Each row below holds a small network's activations on one input, seen along a few directions.
Each table varies a few parts of the input and shows all the possible inputs, shuffled.
Descriptions start from the smaller parts, as in this example, which fits no table here: one of 5 places around a ring, together with either a single point or one of 11 places along a line or (one of 3 separate values, together with one of 6 places along a line).
Shared parts are said once, and a part with two or three values counts as separate values.
In the rows, zero is written as 128.

Other details of the inputs vary at random and push rows far along three fixed directions, the same in every table; ignore that.
To show where, the next rows are all for the same input, with only those details redrawn:
[128 124 130 140 172 140 107 119 132 135 131 153 129]
[141  83 182 116  88 131  89  96 109  77 144  85 102]
[138  99 157 103  82 116 105  94 114 118 123  79 112]
[129 135 120 149 184 150 112 129 125 127 136 164 133]
[133 137 108  97  81 110 134 101 111 173  96  84 134]
[126 110 141 133 169 126  96 109 144 141 130 145 121]
[133 172  74 117 121 129 152 124 107 186  95 120 154]

Rows:
x1: [109 123 133 118 138 110 107 143 137 149 125 125 138]
x2: [145 172 132 170 109 204 175 163  78   4 161 145 120]
x3: [132 105 142 151 159 118 129 129 178 124 142 145 112]
x4: [132 100 157 104  85 118 142 133 131 116 144  92 112]
x5: [122 152 135 154 180 142 154 138 147 108 144 174 120]
x6: [144 150 104 158 127 162 165 172 121  98 139 143 125]
x7: [117  87 153 109 146 100 125 119 172 165 147 140 119]
x8: [133 129 130 162 151 169 107 175 108  42 149 151 125]
x9: [124 148  97 128 164 124 126 119 134 181 109 147 141]
x10: [114 178  60 119 123 133 154 160  98 177 110 125 175]
x11: [105 115 165 134 147 106 109 116 142 117 114 146 119]
x12: [133 151  86 108  49 117 149 132 104 128  89  73 145]
x13: [130 139  91 102  99 124 162 140 123 178 138 131 145]
x14: [151 161  94 136 162 133 164 128 141 171 131 164 143]
x15: [148 141 122 133  82 135 168 134 109  89 136 100 112]
x16: [111 103 138 120 114 119  95 130 120 140 151 115 138]
x17: [104 110 173 138 150 107 108 115 157 116 107 158 122]
x18: [108 103 147 127 165  90  93 114 172 147 112 145 118]
- What is each input in this table made of? => one of 2 separate values, together with either a single point or one of 8 places along a line

Rows:
x19: [125 137  93 105  90 127 140 150  94 150 120 108 147]
x20: [138 144  95 119 110 118 144 119 127 165  89 115 134]
x21: [146 170 106 130  85 135 219 166 136 122 131 116 123]
x22: [108 149 106 142 170 124 136 149 135 141 107 172 150]
x23: [125  76 193 121 108  86 145 106 210 119 152 127  82]
x24: [140 118 140 152 172 168 116 144 103  82 180 160 127]
x25: [142  84 157 127 115 130  99 116 129  96 139 109 109]
x26: [129  96 163 109 101 115  97 100 136 125 138  83 112]
x27: [115 131 101 128 152 123 117 144 137 152 116 144 141]
x28: [111 113 154 125 180  99 108  98 174 171 112 159 120]
x29: [118 137 115 132 175 107 119 113 160 185 103 146 129]
x30: [121 141 101 104 101 115 137 129 115 185 119 114 149]
x31: [122 145 102 112  84 105 138 132 119 148  94  91 140]
x32: [127 102 172 114 103 107  94  96 141 112 126  89 105]
x33: [142 149 114 161 164 173 140 145 102  74 134 175 131]
x34: [133 170 108 116  69 140 162 123  79 110 106  99 139]
x35: [115 129 122 119 145 113 107 121 156 174 120 126 138]
x36: [128 138 147 129  75 140 138 130  87  78 126 101 128]
x37: [148 130 109 157 173 169 130 157 103  92 166 180 138]
x38: [140 114 139 142 134 156 113 128 107  80 153 119 119]
x39: [133  93 167 126 127 140 101 117 111  95 169 120 114]
x40: [111 147 112 145 183 126 112 134 156 161 116 164 141]
- What is each input in this table made of? => either one of 2 separate values or (one of 4 places along a line, together with one of 5 places along a line)

Rows:
x41: [117 166  47 120 133 123 133 155  97 187  87 115 177]
x42: [158 108 109 111  63 146 104 141  53  84 144  68 130]
x43: [146 147  89 150 180 169 158 139 126 148 165 186 143]
x44: [102 133 148 114 157  89 100  93 165 179  95 137 138]
x45: [135 107 144 105 130 122 114  83 137 184 147 111 122]
x46: [144 155  56 118 124 126 133 108 101 195 111 117 150]
x47: [131 138 161 164 203 164 106 112 116  66 138 173 104]
x48: [150 116 171 109  48 123 152  91  95  52 108  77  97]
x49: [137  66 175 128 159 137  99 135 146 109 183 161 111]
x50: [110  97 177 114 125  87  57  84 169 148  87 109 121]
x51: [174 100 155 109  27 145 163 113 115  72 170  52  93]
x52: [102 174  56 128 141 124 121 149 118 181  75 136 177]
x53: [150 186 105 142  41 139 200 154  95  73 105  91 134]
x54: [111 127 131 100 105 114 120 132 111 157 128  92 138]
x55: [142 176  90 182 195 201 120 144  91  64 104 182 133]
x56: [128  90 161 129 177 132  86 124 139 152 172 149 124]
x57: [ 96 123 158 145 176 136  92 135 123  96 151 160 130]
x58: [127  92 143  96 141  78 138 121 209 211 140 128 118]
x59: [105 125 149 161 156 128 136 166 168  86 151 160 111]
x60: [102 102 149 105  78  86 126 117 139 141 114 109 128]
x61: [148 186  92 133  81 122 206 127 128 135  80 103 119]
x62: [121  56 198 122 125 109 105 140 182  87 169 112  86]
x63: [102 136  92 106 144  99 149 147 162 222 107 150 149]
x64: [133 166 118 180 164 175 155 161  86  41 140 194 140]
- What is each input in this table made of? => one of 4 places along a line, together with one of 6 places along a line
- Changing only the place on the line of 6 turns x59 into x58. The same change can be made to x57. Which row results? => x56
- Change only the place on the line of 6 in x49. List by row number the other rows that result. => x43, x48, x60, x63, x64
- Change only the place on the line of 4 in x46. List by row number the other rows that result. => x43, x45, x51
- Change only the place on the line of 4 in x61. List by row number the other rows that result. => x47, x48, x55
